A small network was trained on invented records. Each row is its activation on one of them, seen along a few directions.
Each row is followed by the record's values for the fields Y, J, S, V, H, T, K, M.
A field that a record lacks is left out.
Other fields move the rows too, some of them a lot.
Strong random noise was added to every row along 3 fixed directions; ignore it. To show where, here is one row again and again, with new noise each time:
[-374  -86   91   -7  148  276 -126  -62 -223  -29  584  513 -159  384
  -18  336   -1]
[ -85   -7 -178 -190  -54  -11 -303 -213 -247  185  510  145   11  365
  339  217  -54]
[-304 -101 -205 -188    9  127 -208 -103 -273  150  611  403  -73  379
  294  286   23]
[ -50  116 -433   69  149  125 -362 -187   13  250    7 -126  179  162
  -48   -2  377]
[ 152  263   67  324  256  144 -370 -281  110   24 -144 -308  157  162
 -429  -11  204]

[-238   29 -113  259  124  400  -19   98  227  -65 -194  239  -63  -16
 -325   28  343]
(Y y4; T t1; K k2; M m2)
[  62   54  275  184   68  -71  -87 -211  -57   10   -7 -213  155  -35
 -256    0  -56]
(Y y3; T t2; K k3; M m3)
[ 538  154   -5 -209  -44 -294 -106   -5   39  -53 -215 -428  -39   39
  152 -278 -184]
(Y y2; J j2; S s2; V v1; H h1)
[ 197  189  -75   65   50   -3 -180 -168   67   -3 -187 -250   88   13
 -118 -122   94]
(Y y2; T t1; K k2; M m2)
[  64  134  410  170   49  202   49  -43   20 -228   75  114 -166  188
 -250  181 -180]
(Y y5; T t1; K k2; M m2)
[ 286  163  182   16  173 -125  196  125  116 -243 -387 -316  -53 -180
 -348 -328  -29]
(Y y1; J j2; S s3; V v1; H h1)
[ 452  195 -373 -263 -141 -222 -327 -173    7  177  -46 -374   87  191
  390 -159    1]
(Y y2; T t1; K k2; M m2)
[-179 -137 -155 -225  147    7  250  250 -160  -39  126  185 -146  -50
   57  -24   95]
(Y y6; J j2; S s2; V v2; H h2)
[-399 -126  -64  -75  164  229  -32   21 -237    7  494  474 -137  279
  -53  192  121]
(Y y1; T t1; K k2; M m1)
[-157 -233 -522 -512 -240 -149  347  331 -166  143  100  203 -123 -159
  647  -31  -28]
(Y y5; J j2; S s3; V v2; H h2)
[ -62 -129 -114 -475 -230 -432 -165 -196 -432  160  768   97   72  272
  631   97 -312]
(Y y1; T t2; K k2; M m1)
[  39   18 -121 -214 -105   74  -63   46  -76  -18  302  240 -195  311
  379  206 -133]
(Y y4; T t1; K k2; M m2)
[-194 -122  255   72   31  399  377  337   66 -242  -45  555 -396   41
  -48  264 -152]
(Y y1; J j2; S s2; V v2; H h4)
[ 261  114  543  275  -95  -64 -220 -314   28  -47   47 -142   69  161
  -80  190 -360]
(Y y3; T t2; K k3; M m3)
[-195 -115 -319   -7  167  -80  178  192   70   83 -306 -108  141 -377
 -168 -257  363]
(Y y6; J j2; S s2; V v2; H h3)
[ 237  154 -469   21    4  104 -213  -75  139  228 -333 -278  115   33
   66 -128  315]
(Y y3; T t1; K k2; M m1)
[-205 -129 -116  169 -261   33   63  -51  133  227 -166   95  207 -263
  166  123   48]
(Y y3; T t2; K k2; M m1)
[ -59    5 -472  -70  289  214   36  246   39   53 -241  -62  -42  -44
 -231 -259  485]
(Y y3; J j1; S s4; V v2; H h4)
[ 588  264  538  322 -225 -339 -270 -455  192   20 -372 -689  289 -125
  -99  -37 -380]
(Y y6; T t2; K k3; M m3)
[-288 -100  -55  217  -75   97   71   31  185   60 -159  167  118 -236
  -61   81  139]
(Y y4; T t2; K k2; M m1)
[ -57  -74  172  219   43  104  116  126  146  -63 -279  -67   14 -213
 -234  -15   22]
(Y y5; J j1; S s1; V v2; H h2)
[ 304   75   48 -263 -469 -279 -339 -348 -182  176  474   -5    6  395
  807  311 -528]
(Y y1; T t1; K k2; M m2)
[-607 -359  144  -51 -195  229  270  188 -126  -39  498  868 -238   71
  327  485 -215]
(Y y4; T t2; K k3; M m3)
[-344 -101 -253 -161  119  277  145  219  -75  -72  195  434 -201   81
  -55    2  250]
(Y y6; T t1; K k2; M m2)
[ 198  101  -88    0   37 -209 -338 -287 -105  191  103 -328  216  152
   30  -68   40]
(Y y3; T t2; K k3; M m3)
[ 226   57  130 -260 -183 -554 -124 -266 -228   43  312 -361  189    8
  277 -105 -332]
(Y y4; T t2; K k2; M m1)
[ 315   97  584  -39 -224 -246 -234 -414 -275  -33  462 -116   -5  346
  280  316 -642]
(Y y3; T t1; K k2; M m1)
[ 607  201 -538 -302 -437 -424 -425 -290   55  399 -155 -597  246   95
  793  -94 -115]
(Y y6; T t1; K k2; M m2)
[ 186  -75  -52 -105 -410 -415   96  -70   46  212 -212 -318  222 -330
  494   -9 -276]
(Y y5; J j2; S s2; V v2; H h3)
[ 238  103  776   17  147    9  244   51 -110 -480   71  -16 -325   72
 -345   13 -433]
(Y y6; J j2; S s3; V v2; H h4)
[ -84   -8  403  462  245  129  147   76  239 -186 -424 -131  103 -311
 -661 -102  109]
(Y y1; J j1; S s1; V v2; H h3)
[-150  -69 -688 -168   88   98   34  180   -7  242 -184  -20   32 -100
  126 -136  451]
(Y y5; J j2; S s2; V v2; H h4)
[ 170  194  707  445   86  374 -104 -138  170 -329  -38  170 -235  282
 -357  345 -286]
(Y y6; T t1; K k2; M m1)
[ 134   -9 -576 -128  -51  -70  -49   65   70  295 -298 -241  144 -130
  306 -128  267]
(Y y3; J j2; S s2; V v2; H h2)
[ 119  -58 -345 -471 -161 -378 -361 -225 -357  278  510 -187  112  264
  525  -89  -76]
(Y y6; T t2; K k3; M m3)
[ 379  215 -329   71 -203 -195 -355 -352  140  325 -288 -513  342  -34
  268  -83  102]
(Y y3; T t1; K k2; M m2)
[-117 -173 -460 -351  -75 -118   74  179 -121  179  175  178  -40   35
  435  -47   89]
(Y y1; J j2; S s2; V v2; H h1)
[ 318  106  180 -264 -272 -374 -372 -408 -297   95  529 -264  100  335
  422   97 -438]
(Y y6; T t1; K k2; M m2)
[ 503   85  130 -298 -148 -463   67  -13 -111  -43 -130 -541   -1 -101
  263 -222 -367]
(Y y5; J j2; S s2; V v1; H h2)
[ 345  143  166  162 -384 -145 -284 -423   53  239  -15 -209  193  130
  395  292 -354]
(Y y3; T t1; K k2; M m1)
[-338  -95   27    7  220   40  -11   11 -138  -77  301  191   28   43
 -247  -45  162]
(Y y1; T t2; K k2; M m1)
[ 318  192   79  -17  313 -229 -162  -48    8 -140 -142 -496   61   38
 -400 -381  106]
(Y y4; J j2; S s2; V v2; H h1)
[ 319  -22  375 -288  -42 -370  214   86 -214 -191   77 -250 -123  -78
  108 -157 -454]
(Y y2; J j1; S s1; V v1; H h2)

Here are new rows. What are their fields?
[ 431  147  -94 -188   84 -297  190  131   46  -97 -456 -575   16 -295
  -79 -434   17]
(Y y6; J j2; S s3; V v1; H h2)
[-159 -217  225 -422   49  -67  430  335 -361 -254  490  453 -404  137
  245  112 -363]
(Y y1; J j2; S s2; V v1; H h2)
[ 223  246   45  187  121   26 -134 -165  120  -57 -230 -224   73   31
 -239  -72   77]
(Y y2; T t1; K k2; M m2)
[-329 -188 -634  -31 -133  111 -175  -26   22  411   44  242  178  -21
  390  114  349]
(Y y3; T t2; K k3; M m3)
[-302 -145 -599 -193  367   57   64  290  -63   98  -16   98   -4  -82
 -173 -310  592]
(Y y6; J j2; S s2; V v2; H h1)
[ 237  190   65  262  -23  -53 -332 -336  143  100 -207 -412  261  -22
 -154  -37   76]
(Y y6; T t1; K k2; M m2)
[ 476  310 -252    8  -65 -336 -234 -285  117  170 -390 -780  348 -154
    9 -305  119]
(Y y5; T t1; K k2; M m2)
[ 217  181  222  112  -18  204  -34   18  149 -211 -122    2 -194  162
 -116   77 -128]
(Y y4; T t1; K k2; M m2)
[ 256  239 -626  -77  188  -29 -166  -19  123  159 -418 -459  168  -82
 -150 -421  506]
(Y y2; T t1; K k2; M m2)
[-301 -364  248 -333 -245 -172  341  208 -291  -65  562  511 -213   24
  517  289 -464]
(Y y5; J j2; S s2; V v2; H h3)
[ 345  -27  158 -271 -632 -454 -142 -272 -123  187  226 -205   91   64
  786  195 -656]
(Y y4; T t2; K k3; M m3)
[-547 -161 -282  104  449  359  -20  174  -65    2  140  326  -22   18
 -496  -82  598]
(Y y6; T t2; K k3; M m3)
[ 158   54  526  137  -63  -45 -139 -218  -62 -118  202  -36  -20  204
  -86  161 -365]
(Y y1; T t2; K k3; M m3)
[  20   25   48  134  -71 -170  -99 -205  -12  136  -68 -283  256 -133
  -40   12  -20]
(Y y5; T t2; K k3; M m3)
[-350 -108 -524  -44   65  -62   -9   -6  -47  263   52   60  253 -158
   53  -91  404]
(Y y1; T t2; K k2; M m1)
[  80   66  192   -7  -41   73 -181 -119  -63  -76  307  218 -148  355
  130  216 -211]
(Y y2; T t1; K k2; M m2)
[ 115  256   62  329  323   95 -328 -238  147  -38 -195 -346  188   68
 -593 -165  317]
(Y y6; T t1; K k2; M m2)
[ 166  -57 -420 -588 -113 -485 -188  -80 -362  228  466 -168   56  231
  605 -166 -110]
(Y y1; J j2; S s2; V v2; H h1)
[ 202  204   36  106    4 -156 -282 -317    0   88   42 -316  201  115
  -81  -11  -11]
(Y y4; T t1; K k2; M m2)
[  64 -133  230 -430 -297 -136  232   69 -352  -86  512  344 -317  222
  621  269 -588]
(Y y3; J j2; S s3; V v2; H h4)
[ 465  100  713  -38 -386 -342 -163 -308 -108 -136  226 -259  -43  171
  297  194 -787]
(Y y4; T t2; K k3; M m3)
